These are the activations of a small network on made-up records, seen along a few directions, one row for each record.
After each row come some of the record's fields: G, B, K, T, S, W.
The largest differences between rows may come from other fields.
In the rows, 500 means zero.
Strong random noise was added to every row along 20 fixed directions; ignore it. To show where, here is one row again and again, with new noise each time:
[137 441 543 540 630 502 594 605 783 454 711 394 801 286 234 691 565 571
 482 681 598 584 477 864 800 467 351 608 491 718 351 508]
[307 683 372 453 520 496 553 477 649 624 522 466 585 346 383 611 392 442
 311 476 462 365 511 672 451 549 315 628 559 573 659 489]
[452 524 352 678 387 367 571 528 648 719 447 515 648 390 223 643 417 458
 788 442 494 481 561 628 309 630 390 486 687 653 413 482]
[454 611 718 250 786 326 904 612 307 688 176 637 441 422 533  58 485 299
 428 407 352 591 633 422 263 693 394 427 925 520 370 586]
[356 375 467 641 562 582 514 412 455 521 660 571 577 412 471 465 601 525
 353 736 460 591 459 548 631 511 463 457 586 538 671 486]
[708 431 401 616 360 656 463 487 821 432 429 535 602 590 327 701 458 323
 556 319 421 450 508 608 407 572 356 647 333 589 367 687]
[433 436 568 415 561 512 511 603 656 458 479 419 457 696 492 542 484 450
 578 554 414 533 277 647 489 567 493 585 339 638 244 409]
[241 662 547 607 503 415 668 349 483 557 402 553 431 179 325 636 643 488
 500 563 805 437 586 493 704 337 381 608 488 401 723 543]
[459 518 571 721 504 254 464 624 580 630  94 667 545 422 281 837 354 334
 575 526 760 470 429 938 672 572 457 485 342 663 469 277]
[459 472 372 538 580 334 647 483 405 648 654 428 456 474 436 201 466 593
 435 556 753 654 617 275 608 451 308 619 367 364 511 442]
[469 537 466 415 529 441 300 678 456 445 477 402 204 544 684 693 497 347
 520 581 418 412 437 414 353 356 814 255 588 352 479 576]
[305 755 755 381 591 380 627 630 625 439 406 280 438 546 717 671 517 539
 959 309 569 339 618 560 201 448 763 659 752 571 376 442]
[330 596 273 537 391 201 504 553 456 436 616 483 563 323 107 410 486 456
 411 505 432 464 673 650 489 454 570 325 897 391 128 548]
[692 586 660 556 486 644 226 594 533 794 347 424 591 352 563 454 225 610
 277 472 455 382 646 684 513 505 497 500 702 340 495 372]
[706 656 440 407 445 501 230 181 330 634 390 650 727 223 389 378 339 346
 169 446 576 235 652 169 421 557 706 506 514 428 552 545]
[498 560 416 463 516 513 384 518 547 551 185 452 334 510 413 410 584 407
 543 453 399 438 290 517 356 603 254 480 385 512 482 461]
[502 435 417 368 640 437 621 674 370 634 624 500 406 497 506 298 549 604
 448 520 486 709 566 510 537 433 393 405 579 437 523 474]
[415 522 391 416 487 348 468 600 575 667 440 527 537 396 282 804 598 427
 441 389 594 536 553 590 603 451 450 613 355 529 322 394]
[719 441 673 536 484 777 563 515 582 546 411 637 431 586 414 296 480 557
 650 483 490 589 625 805 387 482 657 456 532 389 546 422]
[463 504 381 438 266 436 480 470 259 232 620 406 371 701 557 589 702 659
 707 399 326 446 302 462 537 387 486 444 628 567 448 478]
[381 553 444 527 390 424 366 364 317 312 541 391 691 333 439 435 728 654
 207 419 382 386 565 435 715 442 409 586 769 451 368 463]
[423 549 467 493 263 501 327 596 382 487 427 169 546 493 497 413 628 764
 643 388 351 385 563 547 388 477 582 434 804 404 428 206]

[712 452 786 663 666 721 313 393 675 482 278 626 481 460 665 450 630 550
 433 477 532 494 550 555 473 499 732 598 363 413 467 377] => <G:g4 B:b1 K:k2 T:t1 S:s1 W:w2>
[405 494 363 578 610 476 255 479 407 588 560 609 453 545 593 716 652 535
 528 499 647 612 390 602 597 529 350 586 225 610 735 299] => <G:g3 B:b1 K:k2 T:t2 S:s1 W:w1>
[484 475 530 400 622 455 627 422 496 333 730 512 590 539 657 393 497 690
 666 609 572 492 457 432 423 428 859 454 531 617 592 449] => <G:g8 B:b1 K:k2 T:t1 S:s2 W:w3>
[390 606 465 331 694 539 686 595 683 582 502 433 474 583 575 350 448 518
 624 466 507 505 479 595 253 602 392 602 362 642 724 421] => <G:g4 B:b2 K:k1 T:t1 S:s2 W:w3>
[742 465 339 832 548 340 327 183 635 489 636 776 547 553 371 518 332 425
 555 527 697 533 398 353 549 590 418 725 209 579 198 648] => <G:g3 B:b2 K:k1 T:t1 S:s1 W:w1>
[472 497 262 598 462 382 398 216 619 657 416 609 821 144 156 555 692 643
 361 503 545 416 512 450 516 575 545 636 416 617 492 310] => <G:g3 B:b1 K:k2 T:t2 S:s2 W:w1>
[309 607 250 497 825 296 444 617 573 476 469 352 364 313 693 425 542 531
 276 580 387 478 261 392 417 521 229 381 544 575 686 570] => <G:g3 B:b2 K:k2 T:t1 S:s2 W:w2>
[820 285 484 592 583 521 659 464 475 402 589 685 380 648 663 490 486 415
 522 494 494 673 369 288 600 465 426 482 307 553 494 787] => <G:g3 B:b1 K:k2 T:t2 S:s1 W:w2>
[244 582 499 331 532 486 407 636 450 534 686 232 491 560 689 501 608 838
 541 451 433 524 486 586 502 469 445 655 638 474 453 182] => <G:g8 B:b2 K:k1 T:t1 S:s2 W:w1>
[520 550 651 170 640 646 684 478 609 426 423 515 677 518 542 325 582 460
 304 289 381 466 539 458 409 605 542 722 379 620 399 477] => <G:g3 B:b1 K:k2 T:t1 S:s2 W:w2>
[390 652 646 369 614 653 682 317 787 646 318 589 249 341 490 506 458 555
 746 719 490 315 196 529 231 459 822 438 428 519 659 450] => <G:g1 B:b1 K:k2 T:t2 S:s1 W:w3>
[746 448 498 446 140 888 613 397 442 536 505 670 450 637 247 386 509 458
 478 362 378 536 614 651 467 522 470 457 448 342 635 478] => <G:g2 B:b1 K:k1 T:t1 S:s1 W:w3>
[788 459 618 658 423 523 714 445 550 336 252 538 340 637 749 354 227 366
 299 490 479 378 543 392 380 505 756 460 557 307 595 551] => <G:g2 B:b2 K:k2 T:t2 S:s1 W:w2>
[274 454 528 748 218 615 822 459 631 604 592 324 419 823 423 258 321 452
 567 631 351 531 547 636 300 702 377 650 663 362 520 330] => <G:g6 B:b2 K:k2 T:t2 S:s2 W:w3>
[417 752 635 583 757 444 567 460 640 497 623 521 470 453 618 452 414 546
 455 396 689 486 661 638 539 424 371 783 470 469 527 584] => <G:g6 B:b2 K:k2 T:t2 S:s2 W:w2>
[329 592 522 354 903 385 573 605 675 302 625 590 382 477 495 464 480 653
 730 673 599 552 228 886 564 398 490 431 417 731 455 600] => <G:g1 B:b1 K:k1 T:t2 S:s2 W:w1>
[615 620 635 354 543 701 306 367 434 436 719 699 393 564 649 615 600 472
 554 357 464 482 669 480 402 375 783 582 625 348 425 650] => <G:g3 B:b1 K:k2 T:t2 S:s1 W:w3>
[191 628 716 461 320 468 430 288 240 617 650 428 562 621 511 694 454 484
 568 581 665 417 461 416 681 559 577 804 473 537 372 221] => <G:g1 B:b1 K:k1 T:t2 S:s1 W:w1>
[451 642 340 454 297 423 490 263 297 208 728 561 585 616 389 485 492 508
 566 397 567 360 496 449 563 473 413 593 518 575 524 610] => <G:g2 B:b1 K:k1 T:t1 S:s2 W:w3>
[485 480 639 646 362 594 570 571 603 691 483 358 435 542 732 738 323 610
 432 596 354 398 361 421 598 457 270 543 629 478 634 600] => <G:g4 B:b2 K:k1 T:t1 S:s2 W:w3>
[532 431 453 479 660 490 790 478 541 312 762 739 732 621 630 523 524 376
 421 393 434 596 744 580 367 560 749 536 603 715 650 618] => <G:g4 B:b2 K:k1 T:t1 S:s1 W:w2>
[414 660 481 423 831 596 252 490 540 641 774 446 451 329 621 278 503 671
 592 597 573 539 639 471 324 454 432 527 670 395 576 602] => <G:g2 B:b1 K:k1 T:t1 S:s2 W:w1>
[595 457 529 613 452 611 397 356 760 672 552 380 556 403 515 560 505 677
 448 526 454 433 482 377 459 459 601 720 474 402 307 418] => <G:g3 B:b1 K:k2 T:t2 S:s2 W:w2>
[504 561 636 493 211 640 587 399 296 748 605 488 422 732 720 759 341 622
 932 405 478 443 418 449 367 562 440 669 657 595 726 340] => <G:g3 B:b1 K:k2 T:t2 S:s2 W:w1>
[541 633 525 515 454 541 344 328 446 619 425 579 500 467 393 359 537 595
 734 456 555 436 464 415 396 552 340 545 469 535 464 511] => <G:g4 B:b2 K:k1 T:t1 S:s2 W:w1>
[531 469 454 309 549 509 583 415 529 420 653 472 814 517 449 402 389 516
 490 459 709 509 538 433 542 598 554 660 192 692 563 407] => <G:g8 B:b1 K:k2 T:t1 S:s1 W:w1>
[368 542 573 448 514 385 393 526 117 457 595 381 463 552 553 210 367 461
 215 632 597 548 537 426 787 508 362 471 602 328 375 437] => <G:g1 B:b1 K:k1 T:t2 S:s1 W:w1>
[550 507 730 267 417 734 694 523 533 544 591 411 344 576 589 571 438 535
 615 504 566 504 505 390 554 323 654 560 334 358 563 583] => <G:g6 B:b2 K:k2 T:t2 S:s2 W:w3>
[367 437 294 862 370 322 586 349 539 526 539 467 387 651 477 433 521 402
 447 610 392 491 436 330 372 625 398 568 560 420 453 422] => <G:g4 B:b2 K:k1 T:t1 S:s2 W:w2>
[592 608 481 858 407 766 245 180 787 386 554 494 411 438 562 476 494 721
 612 517 567 306 390 468 452 439 353 695 388 365 657 615] => <G:g3 B:b1 K:k2 T:t1 S:s2 W:w3>
[527 299 501 789 677 396 318 602 570 526 476 436 662 489 617 419 520 569
 559 590 675 661 511 419 573 608 461 520 343 581 425 357] => <G:g3 B:b2 K:k2 T:t1 S:s2 W:w1>
[346 437 607 506 419 562 611 461 379 875 848 486 712 379 303 441 407 576
 700 656 780 669 799 357 583 488 515 567 607 454 493 455] => <G:g1 B:b1 K:k1 T:t2 S:s2 W:w1>
[397 530 490 560 359 569 322 450 390 320 508 417 587 644 599 532 421 432
 365 495 419 377 382 504 572 628 361 545 450 578 612 444] => <G:g6 B:b2 K:k1 T:t1 S:s2 W:w3>
[366 708 617 428 423 551 459 429 535 512 444 330 644 510 520 429 334 613
 648 462 433 274 365 596 410 643 401 610 625 645 452 364] => <G:g2 B:b1 K:k1 T:t1 S:s1 W:w3>

Here are new rows. What are their fields?
[543 601 457 442 589 428 304 403 545 302 457 567 650 456 378 401 442 465
 470 494 508 371 445 691 438 578 705 462 478 645 346 445] => <G:g1 B:b1 K:k1 T:t2 S:s1 W:w1>
[693 540 581 396 557 452 306 429 526 511 198 641 557 566 424 378 532 479
 391 361 503 421 520 583 413 588 722 593 358 488 272 271] => <G:g1 B:b1 K:k1 T:t2 S:s2 W:w3>
[437 466 357 481 475 126 638 784 436 536 182 268 552 520 513 452 410 480
 645 390 744 518 514 395 421 617 456 372 343 608 599 249] => <G:g3 B:b1 K:k2 T:t2 S:s1 W:w3>
[507 533 495 623 560 511 684 687 623 481 268 604 342 393 461 469 414 425
 573 578 340 519 432 871 367 524 383 176 814 507 686 657] => <G:g8 B:b1 K:k2 T:t1 S:s2 W:w1>
[664 274 557 435 569 519 634 525 660 524 499 470 815 465 501 357 526 554
 338 537 257 534 579 419 406 583 830 469 627 603 237 446] => <G:g4 B:b2 K:k1 T:t1 S:s2 W:w2>
[519 583 529 378 686 491 514 567 524 514 678 429 289 676 635 362 587 552
 515 337 605 647 626 446 469 394 380 757 311 345 390 504] => <G:g6 B:b2 K:k2 T:t2 S:s2 W:w2>
[479 526 510 570 491 627 605 498 736 356 675 288 406 497 735 664 498 605
 629 458 555 436 548 421 457 338 513 657 515 406 671 685] => <G:g3 B:b1 K:k2 T:t2 S:s1 W:w1>
[607 520 416 486 426 560 350 364 580 488 516 596 610 499 438 511 536 568
 309 438 213 352 453 547 372 561 671 509 635 539 380 461] => <G:g1 B:b1 K:k1 T:t2 S:s2 W:w3>
[648 607 507 825 411 349 381 484 369 687 295 662 375 514 513 545 448 406
 413 287 594 513 765 506 508 515 237 585 658 268 508 551] => <G:g6 B:b2 K:k2 T:t2 S:s2 W:w3>
[499 405 794 691 243 593 467 740 308 351 204 341 367 620 648 758 487 408
 514 488 721 497 613 697 838 379 491 408 461 318 717 402] => <G:g1 B:b1 K:k1 T:t2 S:s1 W:w1>
[408 516 101 596 445 275 555 513 526 326 507 518 287 425 388 615 789 395
 494 386 538 526 642 364 387 357 454 434 554 311 601 691] => <G:g3 B:b1 K:k2 T:t2 S:s2 W:w1>
[694 419 689 480 346 891 441 435 505 274 348 566 614 543 521 449 401 308
 233 541 329 374 432 589 638 547 466 395 439 515 636 718] => <G:g4 B:b2 K:k1 T:t1 S:s1 W:w1>
[556 476 395 572 618 280 708 512 514 468 517 564 459 506 533 462 607 552
 619 381 491 596 591 522 368 496 641 528 643 551 417 424] => <G:g1 B:b1 K:k1 T:t2 S:s1 W:w2>
[615 715 762 264 618 755 212 523 435 422 571 395 440 518 616 419 250 525
 711 471 748 381 525 656 537 384 528 528 367 444 554 603] => <G:g1 B:b1 K:k1 T:t2 S:s1 W:w2>
[502 365 489 643 436 497 513 646 514 438 604 348 439 619 644 423 334 441
 272 668 247 526 464 514 501 538 545 334 733 399 446 561] => <G:g6 B:b2 K:k2 T:t2 S:s2 W:w1>
[546 606 578 448 662 481 687 652 658 544 448 567 474 349 454 513 579 681
 734 352 511 564 688 855 358 406 672 446 735 505 474 434] => <G:g2 B:b1 K:k1 T:t1 S:s1 W:w2>
[503 361 246 318 369 518 482 514 434 583 626 526 528 458 273 496 415 376
 302 662 687 553 517 314 614 462 599 332 142 403 640 477] => <G:g2 B:b1 K:k1 T:t1 S:s1 W:w3>
